M = 116,122,132,114,112,126,129,126,105,114,120,126
M[0]: 116
M[1]: 122
M[-5]: 126
M[-1]: 126

W =
[[112 122 114 148 105 122 124 135 112]
 [139 120 121 135 145 115 147 129 122]
 [128 133 135 111 155 134 113 127 128]
 [125 116 128 125 124 136 119 135 124]
 [142 149 122 127 150 146 124 127 116]
 [129 111 116 129 140 119 113 126 101]
 [116 138 136 111 128 121 130 145 123]
 [142 146 139 132 142 128 146 133 120]
 [138 140 133 144 133 128 127 126 111]
 [104 145 121 128 141 114 116 131 123]
 [127 134 114 136 135 126 119 127 117]
 [116 134 134 121 106 134 127 139 125]]
W[0,-9] -> 112
W[:, 1] -> [122, 120, 133, 116, 149, 111, 138, 146, 140, 145, 134, 134]
W[-9,6] -> 119
W[8,0] -> 138
W[-12,-7] -> 114
W[3,-5] -> 124
W[1,-6] -> 135
W[-5,-5] -> 142
W[9,6] -> 116
W[10,-4] -> 126
W[2,-4] -> 134
W[2] -> [128, 133, 135, 111, 155, 134, 113, 127, 128]
W[3,7] -> 135
W[5,-9] -> 129
W[:, -9] -> [112, 139, 128, 125, 142, 129, 116, 142, 138, 104, 127, 116]
W[8,-3] -> 127
W[8,3] -> 144
W[-6] -> [116, 138, 136, 111, 128, 121, 130, 145, 123]
W[:, -1] -> [112, 122, 128, 124, 116, 101, 123, 120, 111, 123, 117, 125]
W[8,1] -> 140
W[10,4] -> 135
W[1,-4] -> 115
W[3,-1] -> 124
W[2,-9] -> 128
W[:, 7] -> [135, 129, 127, 135, 127, 126, 145, 133, 126, 131, 127, 139]
W[2,4] -> 155
W[-3,-6] -> 128
W[7,-3] -> 146
W[-5,7] -> 133
W[-3,1] -> 145
W[:, -7] -> [114, 121, 135, 128, 122, 116, 136, 139, 133, 121, 114, 134]
W[11,1] -> 134
W[10,2] -> 114

x = [133 132 101 132 156 123 109 139 137 142]
x[0]: 133
x[3]: 132
x[1]: 132

data =
[[125 125 108 119 130 126 113 100 144 118 116 130 129]
 [127 128 112 122 125 130 116 101 136 117 119 134 128]
 [125 127 108 120 127 129 114  98 141 116 117 132 128]
 [125 126 108 120 128 128 114  99 142 117 116 132 129]
 [126 128 111 122 125 130 116 100 137 116 118 134 128]]
Rows and columns are counted from 0.
(0, 0) = 125
(1, 0) = 127
(2, 8) = 141
(0, 8) = 144
(2, 10) = 117
(2, 7) = 98
(1, 8) = 136
(1, 7) = 101
(1, 12) = 128
(2, 6) = 114
(1, 11) = 134
(4, 11) = 134
(4, 2) = 111
(0, 4) = 130
(2, 1) = 127
(4, 4) = 125
(0, 5) = 126
(2, 9) = 116
(3, 5) = 128
(3, 3) = 120

A =
[[116 133 126 131 134 128 123 132 121 128 131 127 129 127]
 [104 121 128 134 126 127 126 132 147 127 129 129 142 109]
 [117 124 128 131 124 125 134 116 127 127 120 129 138 108]
 [123 122 128 130 126 128 134 119 128 128 128 129 127 119]
 [134 133 128 130 125 128 130 120 132 127 133 129 119 152]
 [124 116 128 128 129 128 140 125 135 129 126 129 139 130]
 [114 124 128 128 118 128 136 120 123 129 134 131 128 119]
 [138 129 127 131 125 128 129 121 138 127 131 128 127 143]
 [129 116 127 128 128 128 137 125 122 128 133 130 137 114]
 [140 135 129 129 122 128 111 137 138 128 135 129 121 130]]
A[0,0] => 116
A[8,-4] => 133
A[3,-7] => 119
A[9,-6] => 138
A[4,13] => 152
A[:, -13] => [133, 121, 124, 122, 133, 116, 124, 129, 116, 135]
A[:, 11] => [127, 129, 129, 129, 129, 129, 131, 128, 130, 129]
A[5,-11] => 128
A[-7,-11] => 130
A[-4,1] => 124
A[-8,-5] => 127
A[2,1] => 124
A[:, 0] => [116, 104, 117, 123, 134, 124, 114, 138, 129, 140]
A[-9,7] => 132
A[3,5] => 128
A[:, 12] => [129, 142, 138, 127, 119, 139, 128, 127, 137, 121]
A[-7,8] => 128
A[3,-1] => 119
A[5] => [124, 116, 128, 128, 129, 128, 140, 125, 135, 129, 126, 129, 139, 130]
A[-10,7] => 132
A[5,-6] => 135
A[-9,-4] => 129
A[9,7] => 137
A[-10] => [116, 133, 126, 131, 134, 128, 123, 132, 121, 128, 131, 127, 129, 127]
A[:, 9] => [128, 127, 127, 128, 127, 129, 129, 127, 128, 128]
A[1] => [104, 121, 128, 134, 126, 127, 126, 132, 147, 127, 129, 129, 142, 109]
A[3,-14] => 123
A[:, 5] => [128, 127, 125, 128, 128, 128, 128, 128, 128, 128]
A[-1,10] => 135
A[-10,12] => 129
A[-3,3] => 131
A[6,-5] => 129
A[-10,-4] => 131
A[-8,-10] => 124
A[4,-3] => 129

m = [[111, 145, 104, 144, 125, 99, 135, 136, 156, 119, 148, 153, 140, 121], [111, 145, 104, 144, 125, 99, 135, 136, 156, 119, 128, 112, 140, 121], [111, 145, 107, 144, 107, 99, 135, 136, 146, 119, 148, 112, 140, 121], [111, 145, 104, 125, 125, 99, 135, 156, 156, 119, 148, 112, 140, 141], [118, 145, 104, 144, 125, 100, 151, 136, 156, 119, 103, 112, 140, 121]]
m[0, 0] => 111
m[3, 7] => 156
m[4, 12] => 140
m[0, 10] => 148
m[0, 8] => 156
m[1, 6] => 135
m[2, 9] => 119
m[1, 3] => 144
m[4, 4] => 125
m[4, 1] => 145
m[4, 13] => 121
m[1, 12] => 140
m[1, 8] => 156
m[1, 0] => 111
m[0, 4] => 125
m[2] => [111, 145, 107, 144, 107, 99, 135, 136, 146, 119, 148, 112, 140, 121]
m[3] => [111, 145, 104, 125, 125, 99, 135, 156, 156, 119, 148, 112, 140, 141]
m[:, 11] => [153, 112, 112, 112, 112]
m[1, 13] => 121
m[3, 6] => 135
m[4, 7] => 136
m[1, 2] => 104
m[4, 2] => 104
m[0, 6] => 135
m[0, 9] => 119
m[0, 3] => 144
m[3, 1] => 145
m[3, 5] => 99
m[0] => [111, 145, 104, 144, 125, 99, 135, 136, 156, 119, 148, 153, 140, 121]
m[1] => [111, 145, 104, 144, 125, 99, 135, 136, 156, 119, 128, 112, 140, 121]
m[1, 9] => 119
m[0, 7] => 136
m[4, 3] => 144
m[:, 10] => [148, 128, 148, 148, 103]
